Each row below holds a small network's activations on one input, seen along a few directions.
Each table varies a few parts of the input and shows all the possible inputs, shuffled.
Descriptions start from the smaller parts, as in this example, which fits no table here: one of 6 places along a line, together with either a single point or one of 11 places around a ring or (one of 3 separate values, together with one of 8 places around a ring).
Shared parts are said once, and a part with two or three values counts as separate values.
(in the rows, 100 means zero)

Other details of the inputs shift rows strongly along two fixed directions, in all tables alike. That doesn't count.

Table:
row 1: [144,121,116,59,72,92,117,133,140,116,121,116]
row 2: [80,98,66,123,143,121,82,85,62,88,101,92]
row 3: [88,160,70,47,127,98,129,55,110,123,72,101]
row 4: [129,110,116,52,61,91,115,122,143,125,103,119]
row 5: [85,98,71,130,121,112,73,83,55,84,70,100]
row 6: [83,35,149,133,88,89,94,152,102,76,147,82]
row 7: [134,109,115,49,60,88,114,124,139,122,100,118]
row 8: [118,152,49,39,141,99,129,96,89,112,76,97]
row 9: [109,152,53,37,143,101,124,89,93,118,80,102]
row 10: [85,114,75,142,119,106,74,80,54,85,80,98]
row 11: [79,93,73,137,115,108,80,64,67,88,67,89]
row 12: [69,26,169,140,68,80,92,121,115,83,135,79]
row 13: [118,109,122,52,70,91,125,95,151,126,114,108]
row 14: [74,106,82,138,124,107,84,53,73,83,91,87]
row 15: [68,34,158,148,60,79,89,130,113,88,118,83]
row 16: [120,117,121,59,68,88,127,95,153,119,117,106]
row 17: [69,84,86,134,164,112,102,104,47,71,97,87]
row 18: [92,19,165,164,63,93,93,131,114,83,127,98]
row 19: [70,87,94,136,157,112,91,108,48,73,86,94]
row 20: [83,38,157,137,83,89,82,154,100,79,136,89]
row 21: [148,106,110,50,73,93,117,138,133,115,110,110]
row 22: [105,168,62,60,114,83,127,64,103,123,56,99]
row 23: [115,151,50,38,144,99,126,92,92,114,78,100]
row 24: [106,57,132,160,51,99,78,105,119,88,125,96]
row 25: [90,159,64,51,115,98,126,65,106,130,57,104]
row 26: [127,114,117,54,60,93,116,123,142,126,106,122]
row 27: [68,156,86,39,133,71,133,104,88,116,49,98]
row 28: [81,114,73,132,134,121,78,87,59,84,94,100]
row 29: [87,100,71,131,118,112,75,86,52,83,68,96]
row 30: [86,111,67,133,140,114,84,86,60,80,105,92]
row 31: [110,59,129,140,74,116,75,128,108,89,141,108]
row 32: [73,94,76,135,114,110,78,63,69,92,70,90]
row 33: [132,111,108,49,84,99,125,128,142,123,131,112]
row 34: [121,114,118,64,55,90,124,104,155,128,105,110]
row 35: [99,58,132,156,52,105,80,104,120,90,126,98]
row 36: [117,47,127,133,74,111,69,130,103,86,135,104]
row 37: [92,19,168,151,77,93,99,118,112,80,139,92]
row 38: [79,106,73,125,136,123,77,87,58,91,92,102]
row 39: [102,148,66,40,127,91,127,58,104,117,61,97]
row 40: [104,166,56,46,139,102,129,88,97,115,87,104]
row 41: [100,41,135,137,67,103,76,94,114,87,129,94]
row 42: [133,103,117,50,68,84,126,101,145,117,103,99]
row 43: [131,122,118,62,58,91,118,124,143,119,109,121]
row 44: [82,93,73,140,112,108,82,67,63,87,65,85]
row 45: [68,96,77,136,115,113,80,62,72,96,74,91]
row 46: [123,96,145,61,75,77,134,149,138,113,103,119]
row 47: [78,107,67,128,141,122,85,84,64,87,105,94]
row 48: [120,105,121,50,70,89,123,94,152,125,111,105]
row 49: [146,104,111,49,76,93,114,135,136,116,112,114]
row 50: [90,110,68,135,141,110,82,86,56,80,105,90]
row 51: [113,50,128,134,75,113,71,128,106,90,137,105]
row 52: [78,104,82,140,126,101,82,52,67,84,91,85]
row 53: [127,119,118,59,60,93,117,122,144,123,108,122]
row 54: [81,115,75,141,119,110,76,80,59,84,80,101]
row 55: [91,113,73,136,134,111,74,88,52,82,93,96]
Description of these inputs: one of 5 places along a line, together with either one of 2 separate values or one of 9 places along a line.
Changing only the place on the line of 5 turns row 39 into row 49. The same change can be made to row 52. Which row results? -> row 55
Change only the place on the line of 9 in row 35. List by row number the other rows that result. -> row 11, row 22, row 24, row 25, row 32, row 34, row 44, row 45
Change only the choice among 2 separate values in row 37. List by row number the other rows that result. -> row 12
Start at row 8 and move only the place on the line of 5, one step at a time. The first step leads to row 21. Which rows follow, in order? -> row 29, row 44, row 42
Change only the place on the line of 5 in row 17. List by row number the other rows that result. -> row 18, row 19, row 37, row 46

Table:
row 56: [107,154,56,53,142,100,120,85,90,113,81,99]
row 57: [89,45,152,146,73,103,86,124,120,87,149,98]
row 58: [120,117,135,61,62,73,134,137,146,119,107,111]
row 59: [67,74,84,139,132,108,84,79,58,78,81,84]
row 60: [139,115,121,54,64,87,115,140,142,117,113,121]
row 61: [99,159,59,52,140,104,121,83,89,112,88,103]
row 62: [105,165,50,70,93,107,104,34,113,125,56,104]
row 63: [103,42,146,165,23,98,71,73,133,98,123,99]
row 64: [79,88,76,144,127,118,65,93,48,84,87,97]
row 65: [71,98,80,149,140,126,74,85,59,80,111,98]
row 66: [153,103,116,48,75,89,124,127,144,116,123,109]
row 67: [124,101,128,50,75,78,133,124,152,120,119,100]
row 68: [86,80,69,140,133,119,73,85,53,77,92,94]
row 69: [89,141,72,49,133,94,128,82,89,115,52,96]
row 70: [56,88,90,143,135,110,83,76,58,78,101,83]
row 71: [96,44,152,144,59,93,78,133,112,83,126,101]
row 72: [146,101,117,47,67,95,121,134,142,120,111,114]
row 73: [102,170,62,65,130,97,121,98,84,113,68,111]
row 74: [72,79,89,140,137,106,85,74,57,76,87,80]
row 75: [97,36,148,141,59,95,79,133,111,90,125,97]
What is each input in this table made of? -> one of 2 separate values, together with either a single point or one of 9 places along a line
Changing only the choice among 2 separate values turns row 59 into row 68. The same change can be made to row 63. Which row results? -> row 62
Change only the choice among 2 separate values in row 70. List by row number the other rows that result. -> row 61
